These are the activations of a small neural network, seen along a few directions. Each row is one input.
Each table varies a few parts of the input and shows all the possible inputs, shuffled.
A made-up example of a description, with smaller parts first: line(4) and (point or ring(11) or (values(3) and ring(5))).
Shared parts are said once, and a part with two or three values counts as separate values.
(in the rows, 128 means zero)

Other details of the inputs vary at random and push rows far along two fixed directions, the same in every table; ignore that.

A family of inputs:
R1: [138 143 127 145 120 107 139 134 119 153 140 108]
R2: [136 124 121 114 139 143 122 134 131 116 133 133]
R3: [140 117 116 112 130 142 120 126 130 114 123 128]
R4: [122 126 126 119 132 151 126 137 142 122 124 138]
R5: [ 41 163  89 250 179 150  72  48  61  82 138 152]
R6: [136 138 134 144 125 105 127 135 127 161 139 109]
R7: [131 127 134 143 112  92 130 119 130 153 117 123]
R8: [141 133 136 143 113 108 134 126 116 149 135 104]
R9: [121 122 125 116 132 150 122 138 140 124 129 136]
R10: [139 120 113 115 127 141 130 127 129 110 121 131]
R11: [126 144 131 147 116 118 136 139 128 159 134 110]
R12: [134 125 126 118 141 141 125 133 140 117 125 139]
R13: [114 118 133 117 126 133 129 131 144 121 117 153]
R14: [128 125 132 111 140 149 125 134 126 119 135 133]
R15: [127 127 129 113 136 148 137 135 125 114 132 136]
R16: [139 115 130 113 132 144 118 126 128 113 128 129]
R17: [126 143 128 144 112 119 139 139 122 157 139 108]
R18: [125 121 118 109 122 121 134 121 136 105 113 139]
R19: [140 118 113 112 127 140 126 127 126 111 124 128]
R20: [113 145 143 138 115  92 145 128 121 150 134 117]
R21: [125 135 141 140 109  88 137 119 123 143 128 113]
R22: [127 141 127 142 112 118 134 140 119 158 143 105]
R23: [139 128 143 143 118 107 123 126 125 157 134 105]
R24: [136 124 118 114 136 141 128 135 126 112 133 134]
R25: [128 125 129 111 136 148 132 135 121 115 135 133]
R26: [137 117 134 119 134 141 121 124 136 115 120 134]
R27: [127 134 140 146 120  90 133 126 131 156 126 128]
R28: [125 126 137 116 142 147 129 133 135 120 127 139]
R29: [121 127 124 109 130 120 137 129 137 106 122 145]
R30: [139 119 130 119 132 142 127 126 132 111 120 133]
R31: [118 135 151 144 120  96 136 126 125 159 128 128]
R32: [124 122 136 113 142 146 125 134 132 121 131 137]
R33: [139 144 130 148 124 107 136 135 125 155 135 110]
R34: [127 140 131 141 115 119 128 139 124 162 142 104]
R35: [139 115 127 113 129 142 125 126 123 110 129 129]
R36: [110 128 124 110 121 131 137 134 140 112 122 143]
R37: [137 119 120 118 132 140 123 125 138 116 116 133]
R38: [127 109 140 117 128 125 125 118 138 113 113 150]
R39: [139 122 116 118 131 140 128 126 134 112 116 132]
R40: [136 115 119 115 132 139 119 126 136 117 120 132]
Description of these inputs: line(5) and (values(2) or ring(6)).
Changing only the line(5) part turns R34 into R14. The same change can be made to R9. Which row results?
> R32
Which other rows does R17 become when the line(5) part takes its other values? List them by row number.
> R1, R8, R10, R15
List by row number the other rows that have the line(5) part in common with R1.
> R2, R6, R12, R24, R27, R29, R33
Which other rows does R21 become when the values(2) part takes its other values? List them by row number.
> R38

A family of inputs:
R41: [128 158 131 169 106  90 141 141 120 195 147  85]
R42: [ 67 154  90 200 167 164  91  80  74  82 146 143]
R43: [144 113 111 100 139 166 125 128 125  82 127 138]
R44: [ 84 119 114 142 177 190  89  97 119  63 123 179]
R45: [124 113  91 107 144 172 114 117 123  66 121 149]
R46: [178 105 147  72 109 127 145 163 164 151 116 118]
R47: [185 108 150  68 115 132 149 165 152 144 128 111]
R48: [121 133 154 147  92  38 148 111 136 164 108 125]
R49: [183  70 146   9 138 185 143 169 184  82 103 162]
R50: [127 163 128 163 100  90 145 143 108 187 154  79]
R51: [ 75 132 139 149 126  84 134  96 131 113 106 168]
R52: [ 99 141  93 190 146 136  92  85  99 107 128 131]
R53: [127 152 147 168 108  89 133 139 123 199 143  92]
R54: [149 132 150 107 124 130 143 158 134 157 142 113]
What is each input in this table made of?
> values(2) and (point or ring(6))
Which other rows does R50 become when the values(2) part takes its other values? List them by row number.
> R45

A family of inputs:
R55: [154 137 106 153 122  83 130 124 106 145 139 104]
R56: [168  85  96  49 102 151 138 132 154  56  98 149]
R57: [109 147  79 197 135 103 114  70  75  79 125 118]
R58: [128 134 171 151  76  55 148 145 135 230 135  86]
R59: [123 155 140 150 128 168 134 161  96 178 186  82]
R60: [146 154 179 162 105  66 155 161 139 231 147  92]
R61: [ 99 127 129 187 132 105  85  58  85 100 128 128]
R62: [138 152 181 146  89  45 180 141 108 204 143  86]
R63: [118 111  61 156 154 188  80  91 132  69  92 163]
R64: [193 170 105 150  91 121 148 167  92 224 178  17]
R65: [129 124 132  63 145 160 153 172 184 103 112 177]
R66: [137  95 148  69 135 180 133 158 181 116  99 174]
R67: [181  96 111  75  82 109 143 151 169 152 107  96]
R68: [127 134 115  48 141 220 150 203 148  98 154 132]
R69: [141 131 148  83 103 117 163 184 195 179 107 129]
R70: [169  84 145  70 143 178 109 145 175 102  93 157]
R71: [122 116 135  48 148 142 162 166 165  92 123 180]
R72: [157 117 180  70 118 103 171 171 150 166 138 135]
R73: [143 130  86 158 148 142 105 113 130 105 122 133]
R74: [120 100 131 141 137 128  88  90 123 113 114 133]
R75: [ 68 139 110 131 122 127 130 101 124  80 114 165]
R76: [112 131 100 161 189 231  69 100  72  70 161 124]
R77: [179 144 177 162 113  61 133 144 135 225 144  70]
R78: [170  86 157  49 159 151 126 145 147  84 120 160]
R79: [ 28 188 101 243 147  82 118  57  63 106 139 138]
R80: [ 94 120 141 134 116 121 129 102 114 108 122 153]
R81: [112 110 127 133 171 153 103  70  98  39 117 162]
R82: [ 20 169  93 244 135  94  88  62  90 133 127 138]
What is each input in this table made of?
> line(4) and (point or ring(6))
Changing only the line(4) part turns R73 into R60. The same change can be made to R67. Which row results?
> R58
Which other rows does R62 become when the line(4) part takes its other values? List them by row number.
> R57, R79, R81
Start at R71 and move only the ring(6) part, one step at a time. The first step leads to R79. Which rows follow, in order?
> R75, R82, R69, R65
Start at R61 and move only the ring(6) part, one step at a time. The first step leads to R74. Which rows follow, in order?
> R70, R77, R78, R81
